These are the activations of a small neural network, seen along a few directions. Each row is one input.
In each table, some parts of the input vary, and every possible input appears once, in random order.
A made-up example of a description, with smaller parts first: one of 2 separate values, together with either a single point or one of 9 places around a ring or (one of 4 places along a line, together with one of 8 places around a ring).
Shared parts are said once, and a part with two or three values counts as separate values.

Other details of the inputs vary at random and push rows far along two fixed directions, the same in every table; ignore that.

A family of inputs:
row 1: [-19   0 -32 -17  10 -18   9   6 -14 -14 -37 -27 -15]
row 2: [-14 -12  -3  40 -10   8 -34  30  -6   7  11  13   2]
row 3: [ 11  23  36  -9  -7  -8   5 -16  17   5  -1 -39  -1]
row 4: [ -1 -13 -15   2   2   2   2   6   0  -9  -8  17   8]
row 5: [ 17  16  27  19   2  -2  13 -25  21  -4  16 -23  13]
row 6: [ -3 -11   1  19  -2 -10  -7  21   8  -7  10  31  -3]
row 7: [  9  23   8   3   6   0  -6 -28  29 -11   5 -41 -14]
row 8: [-15   4 -43 -21  13  -1  20 -14 -20 -11 -30 -16  -7]
row 9: [-12   9 -18 -27  -4 -17  23   6 -25   2 -35 -22  -9]
row 10: [  4  -7  -2  -4  -2   4  17   0 -17   6   4  21   6]
row 11: [  6 -12   4  13  -1   4   8   0  -7   3  19  39   9]
row 12: [-12 -15   4  26 -11  21 -23  24 -14  13  10  17  18]
row 13: [ 14  22  19  -1   6  -6  -1 -30  16   6   6 -39  -9]
row 14: [ -6 -10 -12   1  -4  -5  -9  15   7  -8  -8  13  -5]
row 15: [-15   6 -14 -31   1 -16  13  13 -22   1 -43 -20 -11]
row 16: [ 17  13  29  -9   5   5   1 -21  17  -6  -3 -42  10]
row 17: [ -3 -11  -9  -6  -8  -2  -8  19   7  -5  -7  13  -6]
row 18: [ 18  15  20  14  10   4   6 -37  20   3  24 -22   6]
row 19: [ 17  22  28  -3  -1  -3   8 -22  13   6   4 -40  -8]
row 20: [ 14  16  21   3   6  -7  -9 -15  24 -11  -4 -46  -6]
row 21: [ -7  -5  -9   7   0 -10   8   3  -5   1   5  18 -10]
row 22: [ -9 -15  -5  41  -5  17 -23  22 -13   6  11  16  17]
row 23: [-17  10 -33 -29  13 -12   8  -5 -21   4 -29 -18 -21]
row 24: [  0  -7   0  -3  -3   3 -16  12   5   7  23  35 -11]
row 25: [  2 -10   6  15  -4  -9 -11  22   5  -4   7  32  -1]
row 26: [ -3  -9   2  -8 -12   8 -18  12  10  -1  16  35  -9]
row 27: [ -3 -10 -12   8   9   6  -2  -2   3   2  24  40   1]
row 28: [ -3 -15   6  -2 -13   2 -16  21  16  -1   6  30  -2]
row 29: [-18   9 -27 -15   3 -22  25   1 -20  -4 -34 -22 -11]
row 30: [ 14  24  26   5  -1 -12   6 -19  17  -1  -1 -41  -2]
row 31: [ 15  11  38  -1  -3   0 -16  -8  30  -5   8 -29  -2]
row 32: [ -5 -15 -15   6   7  -3   3   7  -3 -14  -3  15   7]
row 33: [-13   5 -29 -40   4   5  17  -9 -24  -2 -33 -14  -5]
row 34: [ -8   3 -25 -16  12 -12  24   2 -29  -6 -41 -17   3]
row 35: [ -4 -11  -6  12  -1  -6  -6   4   5   4  24  36  -8]
row 36: [  6 -18  -2   4  -7   9  -4  14   8  -6   8  32  12]
row 37: [ 23   8  27  13   8   4  -5 -20  24 -12  10 -27  12]
row 38: [-20  -8  -2  15 -12   9 -26  28 -14  13  -5  -3   0]
row 39: [ -1  -7 -19  -4   3   8   0  -3  -6  -8   1  23   2]
row 40: [-3 -4 -3  2 -2 -8  5  5 -8  3  2 19 -8]
row 41: [ 19  18  23  -1  -5   9 -15 -18  31  -5  17 -25  -9]
row 42: [ 17  18  31  -9   6  13  -4 -29  21  10  21 -19   4]
row 43: [ -3  -6  -6 -11  -5  -5  -1   6  -8   9   6  18  -9]
row 44: [  6 -14   1   0  -3   7   2   1  -7  10  23  39   9]
row 45: [ -5  -5   7 -11  -8  -4   4   8  -8  10   2  19  -8]
row 46: [ -1 -19 -11  17   0   4  -2   9  13 -11  11  33  10]
row 47: [  6 -12  -6  -2  -5  15  -6   5   2  -5  18  38   5]
row 48: [ 26  14  35   9   2   4   4 -14  19  -3   9 -25  13]
row 49: [ 17  18  20   7   0   5 -16 -22  32  -8  16 -24  -9]
row 50: [ 11  20  18  10  10   0 -11 -25  32   1  24 -25 -13]
row 51: [ -3 -11   9  -7 -10  -1 -10   8   2  14  21  36  -5]
row 52: [-29   1 -40  13   7   4   4   9 -36   2 -36 -39   5]
row 53: [ 12  20  32  -9   1   5 -15 -20  28  10  20 -22 -11]
row 54: [  5  14  27  32  -9  13 -30   3  14   9  10 -47   2]
row 55: [-20   0 -37 -16   6 -15  11   4  -7 -11 -40 -26 -15]
row 56: [  7 -19   2   4  -3   6  -5  16   0  -9  11  31  12]
row 57: [ -1  -7   4 -11  -3   4  15   0 -15  10   3  23   6]
row 58: [  4 -13  -3   8   2   3   1  -3  -6   7  22  40   9]
row 59: [  2 -12  -1  18   2   2  11  -2  -3   1  22  39   7]
row 60: [-13  -2 -25 -34   3  -1  19   0 -18  -3 -42 -19   2]
row 61: [ -1  -6  -5   3  -2  -5  15   4 -13  -1  -1  21  12]
row 62: [  1 -14   6  -6  -5   7   1   0  -6  13  21  40   9]
row 63: [ 20  10  32   5  -2   0 -15  -7  30  -9  10 -31  -3]
row 64: [-12   5 -15 -32   0  -9  31  -2 -30   4 -35 -16   6]
row 65: [-11   3 -16 -30   6  -8  24   5 -29   0 -42 -16   4]
row 66: [ 21  21  28  -1  -1   0  18 -24  10   1   2 -38  13]
row 67: [ -1  -4 -13 -14   5   8   3   0 -11   7   7  22   0]
row 68: [ -7 -16  -2  33 -10  20 -21  25 -15   9  12  15  17]
row 69: [-19 -13  -9  44  -9   6 -31  29  -3   4  13  12   1]
row 70: [-13   3 -30 -12  14 -13  27   0 -25  -9 -38 -18   1]
row 71: [  4 -10   9   7  -9  -6  -9  26   4  -2   8  31  -1]
row 72: [-13   7 -35 -28  18  -3  18 -13 -28   4 -28 -14  -7]
Description of these inputs: one of 2 separate values, together with one of 4 places along a line, together with either a single point or one of 8 places around a ring.
The inputs of row 57 and row 45 match in every part but the choice among 2 separate values. If row 12 is changed in the same way as row 57 into row 45, which row does it become?
Answer: row 38
The inputs of row 44 and row 43 match in every part but the choice among 2 separate values. If row 10 is changed in the same way as row 44 into row 43, which row does it become?
Answer: row 19
Which other rows does row 37 become when the place on the line of 4 takes its other values? List them by row number.
Answer: row 16, row 32, row 56
List by row number the other rows that have the choice among 2 separate values and the place on the line of 4 in common with row 50.
Answer: row 1, row 6, row 7, row 21, row 29, row 35, row 55, row 69
List by row number the other rows that have the choice among 2 separate values and the place on the line of 4 in common with row 25.
Answer: row 2, row 13, row 14, row 20, row 23, row 30, row 40, row 49

A family of inputs:
row 73: [ 1 -3  2 11  2  8 -2  0 -5 -5  6  8 11]
row 74: [  9   3   8  12   1  -5  -7  -2  18 -10  15  12  -2]
row 75: [-2 -1  2  2  4  2 -4 -2 -5 11 12  9  2]
row 76: [ 3  6 11  6 -4  3 -2 -3 -5  5 11  3 -1]
row 77: [ 9  0 13 19  8  3 -5 -9 11 -1 18  0 11]
row 78: [ -5  15   8  11  -2   2 -22   3   4   5 -11 -48 -10]
row 79: [  1   6   6   3   3   1   6 -15   5   6   2 -20   7]
row 80: [  7   7   0  -1  12   6  -1 -20   5  -5  -5 -26   3]
row 81: [ 8  5 21 15 -5  7 -2 -6  6  2 18 -1  4]
row 82: [  6   9  12   0   8 -10   8  -9   6  -5 -12 -24  -1]
row 83: [-1 -6  8  2  1 -1  0  6  7 -1  1 11  7]
row 84: [ 11   9   8   4  -2   0   9  -5   1  -1  -6 -18   6]
row 85: [ -7  -5 -24  -9   5  -3  11  -2 -16  -2 -16  -4  -3]
row 86: [ 0 -6  8  4  5 -2 -2  6  5 -4  0 12  7]
row 87: [-3 -6 10 -1 -4 -1  0  4  7  3  1 11  6]
row 88: [-13   3 -21 -18   0 -11   9   3 -11  -3 -17  -1 -14]
row 89: [  4   6  13   0   2  -9   8  -6   8  -2  -6 -16   1]
row 90: [ -8  -2 -12  -9  -3  -9  -3  11  -6   1   3  26 -14]
row 91: [ -4   5  -8 -16   0   3   5   4 -19   8 -16  -6   1]
row 92: [ -9   4 -14 -18   1  -4  -2   2  -7   1  -8   7 -11]
row 93: [ -1   3  -9  -8   1   3  11   2 -12   0 -18 -12   9]
row 94: [ -2 -12 -15   4  -2  -2   5  21 -18  -4  -8  29   6]
row 95: [ -9   1 -13  -5   5  -9  13  -2 -16   7 -10  -9  -3]
row 96: [  9  14  11  -4  -2   1   9  -8  -1   4  -8 -27   1]
row 97: [ -6  -4  10  28 -13   7 -27  17  14   2   8  -9   1]
row 98: [ 12  -1  17  12 -11   4   0   2   8   4  12   8   9]
row 99: [-1  1  0  0 -7 -6  0  0 10 -3  6 12 -6]
row 100: [  1  -3 -12 -16   4  -9   8   4  -9 -10 -19  -7  -6]
row 101: [ 0 -7 -2 15 -1  2  1  7 -9 -6  7 20  6]
row 102: [ 0 -1 -1  3 -1  0  0  1  6  0  9 10 -9]
row 103: [ -7 -12 -13  -6  -6   6   2  20 -18   5  -5  29   7]
row 104: [-10  -1  -3 -17   3  -6   2   6 -11   7 -13   4  -4]
row 105: [ 7  7 20  8 -3 11 -9 -8  4  7 19  0  6]
row 106: [-10 -11 -13   3  -3   6   4  10 -16  -2  -1  21   9]
row 107: [13  4 19  8 -7  4 -6  4  4  8 15  9  3]
row 108: [ 16  -3  18   3   2   5 -10  -2  19  -9  13   3   6]
row 109: [  1   3  -9  -6   6   3   9   2 -12  -3 -19 -12   8]
row 110: [  0 -13  -1 -14  -5   1 -10  15  -4   2   7  30  -4]
row 111: [ 3  3  7  8  3 -5 -1 -3 -2 10 14  3 -2]
row 112: [ 0 -1  6  6  3  3 -1 -5  2  7 12  1  6]
row 113: [ -9  -1 -26 -10  11  -1   8   0 -10  -7 -19  -2  -5]
row 114: [ 8  5 12  6 -1  3 -8 -7 23 -7 16  3  2]
row 115: [ -4 -10 -14  -5   0   0  -3   6 -14   7   3  23  -7]
row 116: [ -8 -14 -14  -4  -9   6   4  18 -16   4  -7  29  10]
row 117: [ 3 -5 -1  3 -1  4 -3 -4  1  3  9  8 -3]
row 118: [ -5   0 -14 -13   6   6   4  -9  -9   3 -11 -12  -2]
row 119: [-6 -9 -1  6 -8  9  0  5 -7  2  8 20 10]
row 120: [  4   7   1  -6   3   7   3 -21   6   2  -5 -27   2]
row 121: [-1 -2 -2  5 -4 -1  3 -1  9  0  7 10 -6]
row 122: [ -6 -17 -23   3   4  -1   0  10 -15  -5  -3  29   0]
row 123: [ -7 -12 -24   4   4  -5   3  14  -9  -7  -2  31  -6]
row 124: [  4  17   2  -7   5  -4   4 -14   4   4  -2 -24 -15]
row 125: [ 1  1 -2  3 -2 -7  0  2 10 -8  7 11 -4]
row 126: [ 12  -2  18  -4  -6  -2 -11   3  11   1  17  11  -7]
row 127: [  1  11   4  -7  -2  -1   1 -12  14  -3  -2 -14  -3]
row 128: [ -6  -2 -17  -9   0  -2  10  -7 -11   2 -14  -8  -4]
row 129: [ -1  -2  -9 -20   2  -2   7   1  -4  -7 -16 -11  -1]
row 130: [10 -4  9 -3 -4 -3 -1  2 10 -8  6  3  0]
row 131: [-15  -5 -16  16   0  -1 -18  22  -9  -6 -19 -17  -3]
row 132: [ 2 -2  4 13 -4  2  4  1 -4 -3  8  8  7]
row 133: [-10   2 -18 -15   5   2   7  -2  -8   1 -13  -6  -8]
row 134: [ -8   1 -21 -10   7   0   9  -3  -5  -4 -15  -7  -4]
row 135: [  4  11  17  -5  -1  -9  10 -13  10   2 -10 -28  -2]
row 136: [ -9  10   3  13  -4   3 -19   6   4   2 -14 -45  -7]
row 137: [ 8  0  6 14  0  0 -2 -2 17 -4 17  9 -2]
row 138: [  1  12   0  -6   3   3   6 -18  11   0  -6 -26  -4]
row 139: [ 4 -3 22  7 -3 -5 -4  3 12  3 13 11  0]
row 140: [  1   0  -3   2   4  -1  -6   0   9 -10   5  12   0]
row 141: [ -1 -13  -9   4   1   9  -5   2  -1  -1   8  21   6]
row 142: [ 0 -2  6 10 -8  3  4  0 -4  1  7  8  5]
row 143: [-1 -1 12 -2 -2 -9 -3  6  1  7  5 14 -6]
row 144: [  9   9  13 -18   1   2   0 -12  10  -2  -5 -30  -3]
row 145: [ 3 -3 21  3 -2  2 -7  2 13  4 13 11  5]
row 146: [ 5 -4  9 16  2  4 -3 -4  9  2 19  7 12]
row 147: [  8  13   8  10  12  -8   8 -18   3  -1  -2 -33   3]
row 148: [  2   8  -1   4   7  -9  13 -13  -3   2  -6 -26   2]
row 149: [  3   4   3 -19  -2  -1   5  -8   5  -3 -12 -22  -1]
row 150: [ -7   0 -18 -17   6   4   0  -6 -16   7 -11  -5  -6]
row 151: [ -3 -14  -6 -13  -6  -5   0  15  -6  -2  -1  23  -7]
row 152: [ 5 -3 11 17 -3 -2  1 -4  8  6 19  7  6]
row 153: [ 0  1 -1 -3  2  5 -7 -1  4  4 10 12 -7]
row 154: [  6   6  14   2  -3   4 -10  -7  21  -2  17   3  -2]
row 155: [-21  -4 -23   8  -3  -3 -11  22 -14  -3 -26 -23  -4]
row 156: [ 11  -6  17   0 -10  -1  -4   2  16  -4  13  10   0]
row 157: [-13   0 -16 -12   1   5  10   1 -24   2 -16  -6   2]
The inputs of row 137 and row 102 match in every part but one. If row 130 is changed in the same way as row 137 into row 102, which row does it become?
Answer: row 151
The inputs of row 95 and row 152 match in every part but one. If row 88 is changed in the same way as row 95 into row 152, which row does it become?
Answer: row 99
Describe the family of inputs behind these rows.
Answer: one of 5 places along a line, together with either a single point or (one of 2 separate values, together with one of 8 places around a ring)
Which other rows does row 106 become when the place on the line of 5 takes its other values? List them by row number.
Answer: row 73, row 105, row 119, row 157
Which other rows does row 113 become when the choice among 2 separate values takes its other values? List them by row number.
Answer: row 123
Which other rows does row 130 become when the choice among 2 separate values takes its other values? List them by row number.
Answer: row 129
Which other rows does row 111 become when the place on the ring of 8 takes its other values? List them by row number.
Answer: row 76, row 90, row 107, row 115, row 124, row 126, row 143
